Small tables with named rows and columns. After each table, cells are looked up by row and column.

selig.csv
,disogo,rif,laz,nazemez,kanene,kanafad,mabosir,niz,rez
lidovul,70,215,44,73,222,7,28,73,182
mapane,69,214,45,72,223,8,27,73,182
kitis,82,232,53,76,220,7,18,56,175
guk,71,218,45,73,223,7,26,71,182
zedupe,73,224,47,73,224,7,23,65,182
tuf,72,220,46,73,224,7,26,69,181

What is the kanene of guk in selig? 223
What is the disogo of lidovul in selig? 70
What is the kanafad of kitis in selig? 7
What is the rez of guk in selig? 182
What is the kanene of kitis in selig? 220
What is the rif of mapane in selig? 214
What is the niz of guk in selig? 71
What is the laz of zedupe in selig? 47
What is the mabosir of lidovul in selig? 28
What is the rez of tuf in selig? 181
What is the kanene of tuf in selig? 224
What is the kanafad of zedupe in selig? 7
What is the rif of kitis in selig? 232
What is the laz of mapane in selig? 45
What is the rif of zedupe in selig? 224
What is the laz of guk in selig? 45
Row with the largest kanafad: mapane

navarol
         bivo  vitoniz  bigabi  vis  fad  linibu  medet  kod
zirosu    365      337     454  580  543     548    275  561
keba      311      573     321  398  392     463    564  383
tifa      387      701     333  335  335     552    675  325
bilaga    499      690     399  330  322     550    655  323
nef       445      785     368  323  324     639    763  312
giri      850      877     723  535  535     986    879  536
fem       521      468     478  507  484     594    407  510
kek       316      671     282  309  302     527    656  291
kib       580      589     642  769  819     412    705  793
daf       631      188     791  979  971     380    222  993
vupiv     875      840     832  685  697     806    856  688
keforel   465      882     360  288  298     676    872  279

What is the kod of daf in navarol?
993
What is the vis of keba in navarol?
398
What is the vitoniz of tifa in navarol?
701
What is the vitoniz of fem in navarol?
468
What is the kod of giri in navarol?
536
What is the bivo of kib in navarol?
580
What is the medet of kib in navarol?
705
What is the vis of tifa in navarol?
335
Which row has the largest fad? daf

dotas =
,lik,mezesov,mizat,rika,zapuveb,tanitet
mutid,23.56,-15.12,-30.23,63.19,27.44,56.60
zep,39.37,50.05,54.13,26.04,-38.53,-42.34
dis,38.81,52.26,49.73,27.18,-38.33,-45.07
nefatil,31.86,50.81,49.27,2.18,-35.77,-42.96
lomi,50.18,57.03,52.75,27.92,-50.20,-44.50
duko,38.02,47.35,45.48,-9.92,-44.46,-50.12
difaruv,-32.82,-40.33,-37.29,0.37,60.50,59.43
zup,-22.54,-41.89,-40.34,30.95,54.34,59.15

nefatil, mezesov: 50.81
zup, mezesov: -41.89
zup, rika: 30.95
zup, zapuveb: 54.34
mutid, rika: 63.19
mutid, mezesov: -15.12

Table mutu
	voderur	dufame	nefen	poridi	sesofi
kizig	3002	3682	3404	808	-4091
mitabom	2395	5977	6460	-3129	-6401
mivibez	121	2556	3092	-3038	-2723
lifu	3045	6699	7094	-2737	-7185
rer	-263	410	604	-1004	-491

nefen of lifu = 7094
nefen of rer = 604
dufame of rer = 410
dufame of mivibez = 2556
voderur of mitabom = 2395
sesofi of mitabom = -6401
poridi of rer = -1004
poridi of lifu = -2737
voderur of kizig = 3002
dufame of lifu = 6699
sesofi of kizig = -4091
nefen of kizig = 3404
voderur of mivibez = 121
dufame of kizig = 3682
sesofi of mivibez = -2723
poridi of mivibez = -3038
sesofi of lifu = -7185
voderur of rer = -263
dufame of mitabom = 5977
nefen of mivibez = 3092
Row with the largest dufame: lifu

bukimot:
            mek  vamavep     rel  lekuzor  pizufur     zer   ravad     suf     tek  pizorug
mabu      24047   -26599   17632    27688   -24791   24983   26304  -21083  -19572    21274
mar       26404   -28248   28137    30484   -27515   26065   24836  -24348  -29082    30991
sofaned    7762   -19314   10020    12373    -4186    5928    6253   -1077   -4242     7536
vimup     51582   -47334   49426    43654   -48750   45284   45328  -41601  -39301    44893
vad      -21601    22666  -19760   -28002    20742  -23446  -19168   23105   30680   -28054
telunod  -51610    50665  -56960   -39046   -19401   15506   -3339   -3406   33257   -28142
daluz    -41674    45953  -42709   -32527    23081  -22917  -15338   23338   22948   -27192

What is the zer of mabu in bukimot?
24983
What is the pizorug of telunod in bukimot?
-28142
What is the pizorug of mar in bukimot?
30991
What is the suf of mar in bukimot?
-24348
What is the ravad of telunod in bukimot?
-3339
What is the rel of mabu in bukimot?
17632
What is the ravad of sofaned in bukimot?
6253
What is the lekuzor of daluz in bukimot?
-32527
What is the suf of vad in bukimot?
23105
What is the lekuzor of mabu in bukimot?
27688
What is the rel of mar in bukimot?
28137
What is the suf of daluz in bukimot?
23338

botige
columns: gor, zani, dozise, mal, badi, lolov
rutemo: [1.400, 0.722, 3.255, 7.826, 6.411, 8.108]
vifazem: [0.751, 1.314, 1.830, 9.783, 5.029, 7.673]
vep: [2.314, 1.628, 4.168, 8.230, 7.148, 8.607]
sak: [7.365, 2.812, 9.066, 2.270, 3.938, 7.510]

What is the mal of vep in botige? 8.230
What is the lolov of vep in botige? 8.607
What is the dozise of sak in botige? 9.066
What is the lolov of sak in botige? 7.510
What is the badi of vifazem in botige? 5.029
What is the zani of vep in botige? 1.628
What is the lolov of vifazem in botige? 7.673
What is the mal of rutemo in botige? 7.826
What is the gor of vep in botige? 2.314
What is the badi of rutemo in botige? 6.411
What is the dozise of vep in botige? 4.168
What is the gor of rutemo in botige? 1.400
What is the zani of vifazem in botige? 1.314
What is the mal of sak in botige? 2.270
What is the lolov of rutemo in botige? 8.108
What is the gor of sak in botige? 7.365
What is the dozise of rutemo in botige? 3.255

dogu
|  | logobez | zorer | fitokal | nolosun | bem | puz | kef |
|---|---|---|---|---|---|---|---|
| vit | 13 | 42 | 68 | -39 | -40 | -46 | -54 |
| tur | 57 | 46 | 27 | 32 | -55 | -52 | -29 |
| kanof | -61 | -42 | -40 | 78 | 72 | -61 | -22 |
| nikurat | -61 | 77 | -26 | 77 | 69 | 42 | 1 |
| kuz | 62 | 47 | 32 | 36 | -57 | -49 | -42 |
| liv | -54 | -29 | 76 | -45 | 72 | -22 | -59 |
| tefog | -61 | -34 | 73 | -38 | 65 | -61 | -63 |
| nol | 56 | 43 | 48 | 9 | -59 | -51 | -46 |

puz of kanof is -61
bem of kuz is -57
fitokal of tur is 27
bem of vit is -40
bem of tur is -55
zorer of kanof is -42
zorer of liv is -29
nolosun of tur is 32
nolosun of nol is 9
puz of vit is -46
bem of tefog is 65
puz of tefog is -61
fitokal of tefog is 73
kef of kanof is -22
fitokal of liv is 76
fitokal of kanof is -40
bem of kanof is 72
logobez of nikurat is -61
kef of nol is -46
logobez of kanof is -61

